These are the activations of a small neural network, seen along a few directions. Each row is one input.
Each table varies a few parts of the input and shows all the possible inputs, shuffled.
Descriptions start from the smaller parts, as in this example, which fits no table here: values(2) and (point or line(11) or (line(4) and ring(5))).
Shared parts are said once, and a part with two or three values counts as separate values.

Other details of the inputs shift rows strongly along two fixed directions, in all tables alike. That doesn't count.
These rows show it; all are for the same input, with only those details redrawn:
[-13   2 -31 -13   3 -36 -46  23 -26  27 -59  -8  29   0]
[-15  -6 -31 -13  -5 -44 -47   8 -25  35 -61  -5  20  -4]
[ -1 -13  -3  -9 -13  35   4  -8  -3 -15   8   9  -1  -4]
[  2  -5   3  -5  -7  66  15  18  -4 -44  32   6   3   4]
[-14  20 -23  -2  17  12 -32  86 -33 -27 -23 -16  42  19]
[-13 -10 -26 -13  -8 -41 -45   0 -23  34 -55  -3  14  -5]
[  1 -31  -8 -17 -31  -2  -6 -65   5  29 -19  16 -17 -20]
[-14   1 -29 -11   2 -37 -48  29 -29  25 -56  -8  29   3]

Rows:
row 1: [  0   0   3  -4 -14  57  24  13  14 -51  39   8 -10   1]
row 2: [ -1  11  19   0   6   8  21 -13  30 -18  17   9 -21  -6]
row 3: [ 26  17  43  25  38  34  51  15  18 -34  65 -20  27  23]
row 4: [-17   0 -27 -10   1 -85 -42 -10   3  39 -68  -5   4  -5]
row 5: [  0 -13  -7 -12 -28  34   7 -13   9 -17  16  18  -7  -6]
row 6: [ -1   0  13   0   7  16  14 -16  14 -22  10  -3 -16   2]
row 7: [ -1  14 -14  16   9 -67 -28  44 -19  45 -32 -18  22  11]
row 8: [ -3 -13   1  -8 -20  -9  -4 -46   1  24  -8  14 -25 -14]
row 9: [ 10  23  31   9  34  47  31  23  12 -58  49  -2  -3  12]
row 10: [  8   8   6   9  10  51  19  14   2 -46  41  -7 -21   6]
row 11: [ -3 -18 -17  -6 -25 -14  -2 -49  21  10  -7   6 -37 -11]
row 12: [ -1  20  23  12  17  59  31  31   9 -56  48  -2 -10   9]
row 13: [ -2 -34  -5 -15 -30  -2  -5 -66   2  27 -14  20 -19 -20]
row 14: [  3   3   3  -1  -9  64  19  21  -6 -33  37  14  -1   0]
row 15: [  4  31  15  24  34 -60  -9  61  -5  25 -17 -16  39  21]
row 16: [ 15  -5  16   9 -21  33  35  11  -1   4  40  17   8   2]
row 17: [-18  27 -17  -2  18 -49 -38  49 -11   8 -43 -12  14   2]
row 18: [ -3 -26  -1 -13 -23  -9   0 -66  10  24 -16  11 -27 -15]
row 19: [ -1  -8  24  -2   3 -28  12 -67  24  26  -2  15 -35 -13]
row 20: [ -6  -8   6 -11  -5 -40   3 -54  33  19 -14  12 -24  -9]
row 21: [  4 -17  12  -2  -5 -25   3 -69  12  22 -10   8 -33 -19]
row 22: [ -2  -2   3  -7 -22  28  10 -11  11 -15  18  16 -20 -12]
row 23: [ 24   2  22  12  13  50  43  23  -3 -28  57 -14  25  16]
row 24: [-16  19 -28   3  22 -24 -36  54 -19  -7 -35 -28  15  17]
row 25: [ -2  -6  -8   0 -19  11   6 -25  17  -4  11   7 -37 -13]
row 26: [ 20 -21  24  10   4 -30  28 -71  18  40  12  -6  -1  -6]
row 27: [ 21   5  11  19  20  37  35  22   0 -27  55 -22  14  19]
row 28: [ -8  27 -23  -1  24   0 -37  93 -45 -18 -26 -16  44  16]
row 29: [ 13 -15  27  13 -15 -40  20 -51  19  47   5  10 -16 -11]
row 30: [ 21   0   7   6  13  45  34  33 -12 -16  42 -10  38  15]
row 31: [ 13  -7  18  10 -20  -5  22 -14   4  23  20  12  -4  -2]
row 32: [ -2 -15  -3   1 -15  -2   4 -52  10  14   6   8 -44 -14]
row 33: [-14  41  -2   7  55 -22 -26  84 -12 -27 -24 -29  37  27]
row 34: [  2 -25   2  -6 -20 -15  -1 -73   3  29 -14  16 -32 -23]
row 35: [-15  29 -29  -4   6  -1 -38  87 -26 -12 -26  -4  39   7]
- The inputs of row 27 and row 26 match in every part but one. If row 24 is changed in the same way as row 27 into row 26, which row does it become? => row 6
- What do these inputs look like to the network? => line(5) and (values(2) or ring(5))
- List by row number the other rows that have the line(5) part in common with row 31. => row 1, row 8, row 18, row 22, row 23, row 34
- A walk changes only the line(5) part. It starts at row 19 and steps to row 12. List the rest of the walk in order. => row 32, row 8, row 14

Rows:
row 36: [ -5  10 -11  -1  17 -38 -28  36 -24  21 -41 -15  41   7]
row 37: [ 11   0  27   4  -9  69  37   8   3 -37  54  18  -8   2]
row 38: [  1 -17  10  -5 -20  -4   3 -41   1  31  -9  15 -11 -12]
row 39: [-18  15 -28 -12   8 -18 -34  39 -14   0 -39  -3  19   2]
row 40: [  3  24   2  14  16  48   6  81 -24 -44  33 -11  19  20]
row 41: [  4  -7  22  -1   8 -30  12 -50  27  18  -3   3 -17  -4]
row 42: [-10   6 -19  -6   6 -29 -37  32 -22  16 -44  -7  32   4]
row 43: [  8  33   2  24   1  28  20 105  -3 -34  44  -9  28  24]
row 44: [ -3  20  -5  11  35 -52 -20  28  -2   9 -26 -27  13  16]
row 45: [  7 -20  14  -4  -4 -14  15 -53  10  31  -3   2   5  -4]
row 46: [  2 -26  -8  -6 -23  -4  -5 -50   1  22  -7   5 -16 -13]
row 47: [ -6  21 -10   0  24 -36 -24  40 -15  11 -30 -11  30   4]
row 48: [  4 -10  10   3  -2 -23   8 -47  19  12  -1   0 -30 -10]
row 49: [ 12 -23   3   0 -14 -10   8 -49   0  23   4   5 -14 -11]
row 50: [  2 -11   3   2 -16  -5   7 -44   7  24   6  11 -31 -15]
row 51: [ -4   5   7  -2  -6  67  28   2  20 -63  45   4 -32   4]
row 52: [-23  20 -19  -9  13 -27 -36  41  -6 -10 -44  -5  10   6]
row 53: [-12   1 -34  -9   0 -19 -38  33 -26   8 -37 -10  16   5]
row 54: [  8 -13   2   0  -8 -11  10 -49  11  20   6   3 -21 -13]
row 55: [ 10 -24   7   4  -5 -14  13 -57   8  31   2  -6  -5  -3]
row 56: [ 11 -14   6   3   1 -17  16 -56  17  26   9  -1 -18  -6]
row 57: [-13   4 -27 -13   2 -20 -38  37 -23   6 -44  -1  26   4]
row 58: [  4  37  12  10  42  34  16  80  -5 -48  33 -19  39  27]
row 59: [  6   9  26   5  -3  66  38   8  12 -39  54  16 -15  -2]
row 60: [  7  -8  11   5 -35 -24  17 -16  20  36   9  23  -5 -10]
row 61: [-10  23  -2   3  29 -46 -26  41  -6   2 -35 -14  20   8]
row 62: [-16   2 -27 -14   0 -20 -39  33 -21  10 -49  -5  28   3]
row 63: [-14  19 -18   3  16 -35 -32  32  -8  -4 -31 -15   4   6]
row 64: [ -9  14 -26   0  10 -26 -31  31 -16   6 -27 -13  12   3]
row 65: [ 10 -19  15  -3  -4 -15  16 -52   8  28   3   8   1  -5]
row 66: [ 13 -23   7   4  -5 -16  15 -56   6  28   8   0  -9  -4]
row 67: [ -7  -8   7  -7 -10 -18  -4 -44  20   6 -13  15 -25 -14]
row 68: [ 11  -3  19   9 -10  73  36   6   2 -35  56   3 -14   4]
row 69: [  9 -24   2   0 -14  -9   6 -50   2  26  -2  -1 -10 -10]
row 70: [ -2 -12   0 -10 -16  -7  -1 -46  12  15  -7  17 -17 -18]
row 71: [ 13  -7   9   3 -11  71  30   3   3 -47  55   6 -12   2]
row 72: [  4  10  26  13   1  57  37   7  17 -48  55   5 -33   3]
row 73: [  6  26   8   8  27  39   9  81 -20 -48  25 -11  41  21]
row 74: [  2  11  34   8   2  57  38   8  22 -48  50  14 -25   1]
row 75: [ -4 -28 -17 -15 -28   4  -9 -45   1  17 -14   6 -18 -12]
row 76: [ -7   7 -19  -6   7 -29 -36  35 -24  12 -38  -2  30   3]
row 77: [ -6 -16 -18 -13 -22   3  -4 -43   8  10  -7   9 -28 -15]
- The inputs of row 73 and row 49 match in every part but one. If row 65 is changed in the same way as row 73 into row 49, which row does it become? => row 66
- The inputs of row 36 and row 69 match in every part but one. If row 42 is changed in the same way as row 36 into row 69, which row does it become? => row 46
- What do these inputs look like to the network? => values(2) and (point or (line(4) and line(5)))
- Which other rows does row 42 become when the line(4) part takes its other values? List them by row number. => row 67, row 70, row 76
- Which other rows does row 59 become when the line(5) part takes its other values? List them by row number. => row 39, row 47, row 58, row 70

Rows:
row 78: [  7   1   7  -1  15   3   4  13 -11   0   0  -7  40   8]
row 79: [  -1  -17   -4    0    3 -106  -26  -70    6   80  -60   -5  -11  -12]
row 80: [-19  37 -18  -1  32   2 -28  75 -15 -41 -21 -21  15  16]
row 81: [  0   0  11   4  10 -56  -2 -26   9  36 -18  -5  -4  -2]
row 82: [ -1  46  19  23  35   3   9  93   3 -35  23 -15  29  25]
row 83: [ 31 -22  25   7 -36  84  67 -22  13 -13  86  20 -10  -5]
row 84: [-29  53 -45   3  52 -47 -73 122 -37 -22 -62 -39  43  25]
row 85: [  8 -33 -12  -5 -31 -57 -13 -65 -12  88 -36  12   4 -18]
row 86: [ -6 -20 -25 -12 -29 -14 -25 -15 -16  28 -28  12   0  -9]
row 87: [-23  13 -23 -10   0 -88 -52   1   0  40 -75   8 -12 -14]
row 88: [  8 -45  -6 -12 -67  29  17 -72  12  22  18  30 -36 -25]
row 89: [  0  53  18  25  45  21  11 115  -4 -54  30 -24  38  33]
row 90: [  5 -15  18 -14 -12 102  38 -12  16 -64  51  16 -11  -3]
row 91: [  8 -29  -2  -2  -4 -79  -8 -99  14  70 -36  -5 -24 -15]
row 92: [ 10  13   2  15  19  14   0  61 -33  -6  12 -16  43  17]
row 93: [ -8   5   6  -6  -4  28  13 -16  20 -32  15  11 -34  -8]
row 94: [ 24 -17  41  12   1  59  67 -55  38 -35  77   4 -35   0]
row 95: [  9   0   3   3   8   6   5  19 -16   4   5  -6  35   9]
row 96: [-12  11 -20  -9   9  22 -26  61 -28 -24 -17  -5  32  13]
row 97: [  5 -38   3  -9 -40  31  11 -70   4   9  12  23 -35 -21]
row 98: [-20  12 -12  -7   2 -40 -27  -2   8   9 -36   8 -18 -10]
row 99: [  4  -7  12  -3  -6  82  38 -36  27 -62  59   5 -48  -4]
- What do these inputs look like to the network? => values(2) and (line(5) or line(6))
- The inputs of row 86 and row 85 match in every part but the values(2) part. If row 98 is changed in the same way as row 86 into row 85, which row does it become? => row 89
- Which other rows does row 85 become when the line(5) part takes its other values? List them by row number. => row 78, row 83, row 92, row 95
